A small network was shown many inputs. Here are its activations along a few directions, one row for each input.
In each table, some parts of the input vary, and every possible input appears once, in random order.
A made-up example of a description, with smaller parts first: line(6) and (point or (values(2) and ring(5)) or ring(11)).
Shared parts are said once, and a part with two or three values counts as separate values.
In the rows, 128 means zero.

Other details of the inputs vary at random and push rows far along two fixed directions, the same in every table; ignore that.

Rows:
x1: [110 104 113  86 103  87 161 110  45 112 120]
x2: [ 60  76  88 184  90 132 105 121 151 158 145]
x3: [194 228 137  62 135 104 131 165 107 144 100]
x4: [ 80  84 114 207 103 142 132 101 153 126 166]
x5: [115  92 125  88 118 101 185 101  60 109  95]
x6: [122 119  90  99 123  93 168  98  46 111 127]
x7: [106 124  89 100  90 115 184 102  82 106  74]
x8: [ 83  60  99 187  84 140 124 118 165 148 148]
x9: [147 169 166 160 176 137  62 169 170 142 158]
x10: [110 149  88 115 112  95 186 110  54 110 129]
x11: [ 58 102  94 202 104 135 116 106 147 147 159]
x12: [154 149 192 160 189 150  87 165 171 149 132]
x13: [ 60  94 113 206 115 134 110 106 127 135 165]
x14: [127 111 107 105  81 108 174 107  61  87 110]
x15: [ 51  70  97 154 119 203 132 121 155 134 194]
x16: [167 124 178 130 158 135  60 158 198 123 149]
x17: [ 68  50 104 169 121 132 136 108 174 159 131]
x18: [146 155 196 161 165 157  71 152 175 147 118]
x19: [144 144 149 120 145 127  49 165 205 165 136]
x20: [ 70  84 103 203 141 142 155 112 158 147 146]
x21: [ 83  57  95 181 140 139 144 101 162 169 138]
x22: [ 92  74 102 201 113 135 152 120 158 159 173]
x23: [144 168 164 155 148 158  81 152 208 168 108]
x24: [156 155 138 136 171 134  54 155 193 156 146]
x25: [ 99  55 101 186 134 132 133 100 153 131 176]
x26: [137 162 144 141 136 142  40 166 197 142 126]
x27: [107 139 116 117  92 102 168 104  34 117 119]
x28: [101 134  85 100  83 100 159 108  61  99 104]
x29: [133 100  92  79  79  94 191 105  91 121 113]
x30: [ 92  70 120 207 132 136 144 116 137 127 182]
x31: [126 107 103 101 138 108 193  90  60 108 102]
x32: [164 131 167 128 153 135  64 156 211 124 146]
x33: [110 107 122 105 100 114 177 107  51 106  82]
x34: [207 202 144  52 107 117 120 156 126 101  81]
x35: [159 145 163 146 136 149  56 161 203 121 134]
x36: [182 130 168 142 176 141  68 151 186 133 157]
x37: [ 57 101 103 204 110 134 113 104 140 137 163]
x38: [111 150  79 112 106  96 189 112  61 121 125]
x39: [113 137 101 117 126 110 211 102  69 107 103]
x40: [ 61  97  95 199  96 135 118 110 148 167 156]
x41: [215 170 180  40 135 103 120 155 102 104 102]
x42: [130 136  95 112  67 111 198 100  78 127 111]
x43: [133 132  99 117 106 104 206 107  68  99 132]
x44: [ 89  78 101 204 121 136 150 117 157 139 175]
x45: [136 136 188 111 167 212  64 174 170 136 180]
x46: [ 85  48 131 193 101 140 115 118 132 128 158]
x47: [109 108 101  86 114 100 189  95  83  99  91]
x48: [206 199 140  47 164 116 139 139 123 122  72]
x49: [140 150 165 145 155 155  61 156 202 129 104]
x50: [188 204 137  33 131  95 107 154 121 115  90]
x51: [189 220 172  72 144 126 131 141 103 106  69]
x52: [124 114  92  99 133 107 196  88  73 109  99]
x53: [182 134 150 135 157 141  77 156 208 164 147]
x54: [198 217 150  63 150 119 156 157 121 141  73]
x55: [106 118 110 102  86 100 155 115  37 109 107]
x56: [159 151 139 133 163 133  57 158 194 175 143]
x57: [165 132 158 125 147 135  66 159 219 134 142]
x58: [188 199 165  57 138 123 117 151 107  97  58]
x59: [148 129 179 129 178 141  66 153 197 130 119]
x60: [100 119 106  64 108 171 188 113  49  90 151]
x61: [ 98 126  95  62 103 170 191 111  61  92 148]
x62: [196 212 168  71 168 119 146 153 101 108  83]
x63: [141 147 156 126 159 127  44 159 197 135 143]
x64: [108 112  99  86 104  87 162 105  56 101 119]
x65: [134 148 156 104 150 212  73 174 203 158 169]
x66: [ 81  85 105 205  97 143 135 104 161 137 162]
x67: [201 209 136  49 155 101 111 145 103 116 103]
x68: [185 122 182 142 175 141  68 155 174 144 157]
x69: [ 65  54 102 172 129 132 133 104 173 139 134]
x70: [128 132 114 120  86 111 188  96  58  95 121]
x71: [206 193 160  51 159 101 107 152  79 126 106]
x72: [ 60  89 115 206 124 148 137  97 154 134 137]
x73: [190 203 147  48 120 123 127 155 127 129  49]
x74: [188 228 153  67 134 126 138 141 123 118  62]
x75: [ 86  69 138 208 107 142 128 108 129 136 169]
x76: [ 59  73 106 191 109 132  96 117 130 127 153]
x77: [115 133 112 117 115  95 182 117  31 120 133]
x78: [139 116 123 119 109 104 202 113  44 109 136]
x79: [100  56  92 184 127 132 136 102 161 141 171]
x80: [166 128 183 140 195 147  74 150 174 151 127]
Each input here is: line(5) and (point or (values(3) and ring(5))).
The inputs of x80 and x48 match in every part but the line(5) part. If x45 is changed in the same way as x80 into x48, which row does it become?
Answer: x15
The inputs of x67 and x24 match in every part but the line(5) part. If x10 is changed in the same way as x67 into x24, which row does it become?
Answer: x38
Which other rows does x39 become when the values(3) part takes its other values? List them by row number.
Answer: x10, x43
Start at x33 and move only the line(5) part, one step at a time. The first step leads to x58. Which rows follow, in order?
Answer: x49, x7, x73
Which other rows does x46 become when the ring(5) part takes its other values? List them by row number.
Answer: x41, x68, x75, x78

Rows:
x81: [124 124 127 125 120 136 133 126 118 122 135]
x82: [128 117 132 126 129 133 139 124 119 123 131]
x83: [194 216 172  82 160 136  87 167 158 132  92]
x84: [128 123 131 131 131 129 137 123 116 121 135]
x85: [123 125 122 129 119 124 136 123 131 126 118]
x86: [124 124 121 121 122 135 133 127 120 126 138]
x87: [124 131 123 137 118 120 134 126 124 128 122]
x88: [120 127 119 128 117 121 126 123 124 129 121]
x89: [124 119 128 123 125 135 137 126 122 119 132]
x90: [128 127 123 138 124 119 136 122 124 127 120]
x91: [126 120 130 128 133 125 132 123 114 122 135]
x92: [129 123 125 128 133 128 138 124 118 126 138]
x93: [116 130 129 128 133 141 139 126 116 126 130]
x94: [204 207 168  86 159 124  85 167 162 133 101]
x95: [127 123 125 132 123 122 138 122 127 129 118]
x96: [123 130 115 128 116 124 132 123 129 132 124]
x97: [129 117 125 122 131 132 139 125 121 128 135]
x98: [122 128 121 133 120 116 129 126 121 129 122]
x99: [126 125 122 134 127 115 131 122 122 128 121]
x100: [124 126 131 130 124 130 135 127 115 123 137]
x101: [120 123 120 125 121 120 131 123 128 127 118]
x102: [124 132 117 133 120 119 135 126 126 133 126]
x103: [125 127 124 126 126 129 136 128 117 128 140]
x104: [127 123 119 129 125 121 138 122 129 134 121]
x105: [123 126 116 125 121 123 137 123 133 131 122]
x106: [122 123 129 126 126 126 129 127 113 124 137]
x107: [125 120 121 119 127 134 137 127 124 124 135]
x108: [125 120 124 129 126 118 132 122 125 131 118]
x109: [126 114 130 123 132 129 133 125 116 124 131]
x110: [ 91  73 159 220 169 176  32 153 243 160 187]
x111: [123 129 121 132 114 125 132 123 126 128 121]
x112: [121 121 126 122 123 132 127 126 115 123 134]
The inputs of x106 and x98 match in every part but one. If x92 is changed in the same way as x106 into x98, which row does it become?
Answer: x94
What is each input in this table made of?
Answer: values(2) and (point or (values(3) and ring(5)))
Which other rows does x100 become when the values(2) part takes its other values? List them by row number.
Answer: x87
